Each row below holds a small network's activations on one input, seen along a few directions.
Each table varies a few parts of the input and shows all the possible inputs, shuffled.
Descriptions start from the smaller parts, as in this example, which fits no table here: values(3) and (point or ring(11) or (ring(5) and line(6))).
Shared parts are said once, and a part with two or three values counts as separate values.

Rows:
R1: 1; -10; -17; 29; -3; 27; -21; 49; -37; -1; 14; 13; -5; -11; 4; -20; -34; -19
R2: 3; -36; 13; -8; 6; -19; 20; 15; 39; 4; 5; 17; -10; -19; 6; 27; 27; 1
R3: -23; 8; 7; 17; -49; 26; -18; 1; -39; -32; 13; 8; 5; 16; 39; -6; -44; 3
R4: 35; 95; -77; -16; 83; -13; -29; -51; -46; 59; -24; -71; 13; 24; -90; -77; 6; 12
R5: -17; -26; 36; -17; -25; -17; 21; -12; 36; -21; -3; 11; 1; 1; 33; 33; 15; 11
R6: -24; 20; 6; 39; -28; 36; -22; -1; -7; -37; 3; 15; 8; 12; 32; -2; -28; -2
R7: -7; -29; 24; -8; -14; -13; 24; -8; 48; -11; -1; 20; -6; -11; 16; 40; 30; 2
R8: -21; 18; -9; 43; -14; 38; -22; 4; 3; -30; 6; 24; 1; -2; 19; 0; -11; -12
R9: -6; 8; -13; 42; 2; 40; -23; 27; -10; -14; 11; 22; -2; -8; 3; -10; -14; -20
R10: -10; -36; 42; -36; -45; -16; 33; -7; 5; -16; 3; 8; -2; 2; 37; 33; -9; 12
R11: 19; -58; 23; -20; 2; -17; 26; 43; 8; 21; -1; 11; -10; -21; -11; 21; 9; -15
R12: 50; 48; -36; -65; 85; -72; 11; -58; 1; 78; -27; -79; 7; 18; -88; -38; 53; 27
What is each input in this table made of?
> values(2) and (point or line(5))
The inputs of R11 and R1 match in every part but the values(2) part. If R2 is changed in the same way as R11 into R1, which row does it become?
> R9
Which other rows does R5 become when the values(2) part takes its other values? List them by row number.
> R6

Rows:
R13: 45; 2; -34; -29; 71; -37; 12; 11; 3; 85; -18; -33; -13; -11; -89; -32; 50; -4
R14: 7; -35; -3; 47; -16; 48; 1; 57; 3; -5; 19; 51; -23; -40; 15; 15; -24; -22
R15: -20; 37; -39; 11; -23; -1; -36; -42; -43; -21; -4; -30; 5; 8; 25; -25; -37; 4
R16: -1; -19; 20; 12; -38; 38; -10; 12; -48; -32; 7; 9; 1; -18; 42; 1; -61; -29
R17: -17; -43; 46; -37; -37; -32; 20; 8; 22; -12; 1; -1; 4; 22; 23; 26; 27; 12
R18: 39; -23; 4; -92; 54; -65; 32; -17; -8; 71; -19; -61; 6; 7; -55; -10; 32; 23
R19: 21; 16; 20; -44; 2; -30; 33; -83; 38; 2; -20; -21; -4; -1; 12; 31; 15; 39
R20: -29; -14; 27; -25; -37; -57; 13; -14; 28; 1; 7; -9; 3; 32; 17; 19; 42; 31
R21: -25; 13; -35; 13; 12; -19; -12; -22; 38; 0; -13; 3; -5; 2; -8; 3; 40; 9
R22: -23; 33; -8; 37; 10; 12; -32; 17; 1; -17; 19; 16; 14; 24; -5; -21; 13; 1
R23: -2; -40; 10; 24; -44; 44; 3; 39; -41; -11; 11; 26; -18; -37; 53; 3; -75; -15
R24: -27; -3; 6; 22; -48; 14; -35; 15; -43; -20; -5; -4; -3; 19; 36; -16; -34; -5
R25: 1; 35; -12; 3; 35; 20; 12; -49; 42; 18; -20; 8; -1; 0; -24; 8; 24; 23
R26: 11; 62; -10; -2; -4; 34; -15; -71; -42; -9; -15; -27; 12; 0; 7; -26; -60; 21
R27: -29; 20; 11; 13; 5; -24; -6; -2; 36; -7; 6; 14; 4; 9; -4; 5; 46; 5
R28: 17; -57; 54; -35; -40; -16; 67; 22; 26; -9; 19; 30; -21; -32; 38; 52; -5; -1
R29: -26; 35; 7; 17; -22; 0; -31; -12; -40; -31; 6; -21; 17; 28; 39; -32; -38; 1
R30: -23; -31; 15; 12; 6; -5; -17; 29; 30; -15; -8; 18; 6; 1; 7; 11; 24; -6
R31: 4; -18; 3; 33; -8; 45; -10; 39; -6; -20; 15; 41; -3; -13; -4; 10; -6; -32
R32: 0; -58; 46; -35; -39; -18; 42; 15; 15; -12; 7; 16; 4; 5; 17; 47; 6; -2
R33: 6; -43; 22; 19; -5; 20; 37; 53; 39; -6; 5; 44; -21; -42; 16; 41; -4; -22
R34: -17; 0; 1; 38; -1; 25; -32; 39; 1; -23; 6; 21; 5; 11; 5; -14; 4; -15
R35: 10; 55; -41; 49; 29; 35; -22; -40; 16; 8; -6; -2; 6; 2; -18; -17; -10; 21
R36: 64; 40; -53; 4; 87; -8; -6; 25; -29; 53; -2; -41; 1; 13; -82; -48; 13; -24
R37: -14; 41; -44; 30; 25; 19; -27; -8; 6; -20; 12; -2; 13; 13; -6; -20; 6; -1
R38: -11; -4; 9; -51; -21; -39; 24; -51; 22; -5; 2; -9; 0; 14; 7; 21; 40; 22
R39: 41; 44; -39; -46; 46; -14; -7; -2; -89; 50; -15; -74; 13; 10; -64; -66; -41; -8
R40: -2; -44; 20; 11; 1; 11; 3; 29; 21; -11; 2; 38; -2; -26; 0; 32; 13; -26
What is each input in this table made of?
> line(4) and (point or line(6))
The inputs of R36 and R39 match in every part but the line(4) part. If R35 is changed in the same way as R36 into R39, which row does it become?
> R26
Which other rows agree with R20 in the line(4) part? List them by row number.
> R17, R18, R19, R28, R32, R38

Rows:
R41: -2; 52; -46; 44; 8; 48; -45; 7; -60; -6; 2; -10; 6; 10; -12; -50; -47; -15
R42: -24; -38; 29; 40; -55; 49; -8; 44; -9; -43; 22; 52; -6; -14; 55; 23; -38; -18
R43: -22; 0; 3; 46; -28; 49; -25; 23; -13; -36; 13; 31; 0; -4; 34; -1; -31; -15
R44: -18; 26; -20; 47; -10; 49; -38; 15; -32; -25; 9; 15; 5; 5; 13; -25; -33; -15
R45: -11; 34; -1; -21; 3; -26; 0; -53; 14; -2; -9; -24; 10; 24; -1; -3; 21; 25
R46: -14; 4; 21; -24; -24; -28; 16; -49; 32; -17; -2; -8; 3; 14; 27; 26; 23; 24
R47: 18; -77; 33; -23; -4; -20; 39; 43; 32; 17; 6; 26; -14; -30; -3; 42; 23; -12
R48: 23; -36; 9; -11; 24; -23; 26; 28; 29; 28; -8; 5; -11; -23; -24; 19; 24; -8
R49: -21; -39; 48; -31; -46; -31; 29; -22; 37; -25; 1; 11; 1; 7; 42; 47; 21; 17
R50: 40; 19; -38; -22; 67; -20; 1; 14; -24; 54; -13; -38; 1; -4; -68; -40; 7; -7
R51: 28; -10; -11; -12; 45; -23; 12; 21; 12; 40; -9; -11; -5; -13; -46; -6; 25; -6
R52: 2; 66; -27; -32; 22; -23; -7; -71; -18; 15; -13; -49; 11; 28; -19; -33; 4; 31
The inputs of R48 and R46 match in every part but one. If R50 is changed in the same way as R48 into R46, which row does it become?
> R52
What is each input in this table made of?
> values(3) and line(4)
Which other rows does R42 become when the values(3) part takes its other values? List them by row number.
> R47, R49
